A small network was trained on made-up records. Each row is its average activation on records with the value named, seen along a few directions.
Values that are neighbours, or in one group, have similar rows; names and order tell nothing.
(in the rows, 500 means zero)
Strong random noise was added to every row along 4 fixed directions; ignore it. To show where, here is one row again and again, with new noise each time:
[604 482 317 554 559 514 553 499 495 549 584 450 470 439]
[333 432 689 471 459 451 523 445 951 543 744 360 460 834]
[587 352 412 404 403 480 605 569 471 637 453 309 508 614]
[551 473 432 467 491 502 526 533 484 494 488 498 512 555]
[700 512 205 574 621 507 573 468 517 531 627 472 474 463]
[554 431 363 548 505 521 565 527 462 615 560 375 454 390]


Field LUMEM:
feg: [353 525 725 545 506 482 426 479 564 449 681 609 474 574]
buko: [792 524 155 540 551 433 493 453 389 643 422 316 483 619]
pala: [358 488 618 477 404 507 394 558 390 536 375 448 489 547]
fesi: [465 607 529 443 499 534 594 420 616 360 359 733 537 333]
pego: [524 349 391 579 464 504 646 426 739 778 620 157 420 418]
mur: [663 607 405 378 481 520 556 503 371 238 138 799 627 482]
pano: [472 520 511 521 430 466 343 510 329 620 175 225 505 509]
mik: [404 528 701 425 478 519 505 591 280 360 628 688 534 398]
dur: [239 476 836 529 479 492 397 496 604 471 535 565 491 498]
gofot: [518 456 712 296 457 481 460 601 375 372 464 680 624 715]
LUMEM is arranged as a star with 3 arms.
- Name the neighbours of pano, in listed order. => buko
- Name the neighbours of mik, in listed order. => gofot
- Name the neighbours of pego, in listed order. => mur, dur

Field VEM:
gal: [284 337 825 312 274 533 467 682 259 551 275 503 550 482]
potes: [360 460 690 438 375 461 341 484 597 575 413 378 506 746]
melat: [621 389 332 579 514 461 605 561 345 696 515 279 434 351]
nenes: [708 467 226 450 500 530 682 464 598 537 417 417 523 570]
fudof: [748 519 287 519 679 490 611 507 391 440 817 682 500 396]
fotet: [346 400 705 375 267 533 528 645 326 557 203 456 524 416]
zazaz: [523 482 476 411 388 396 407 477 571 619 412 193 509 947]
rutu: [483 466 625 492 590 487 532 467 713 447 823 581 505 649]
mimu: [849 634  54 681 761 485 481 419 350 469 565 573 489 362]
vazi: [920 507  87 296 497 460 766 408 597 408 205 483 651 736]
VEM is arranged as a star with 3 arms.
- Name the neighbours of fudof, in listed order. => rutu
- Name the neighbours of melat, in listed order. => gal, fotet, mimu
- Name the neighbours of zazaz, in listed order. => potes
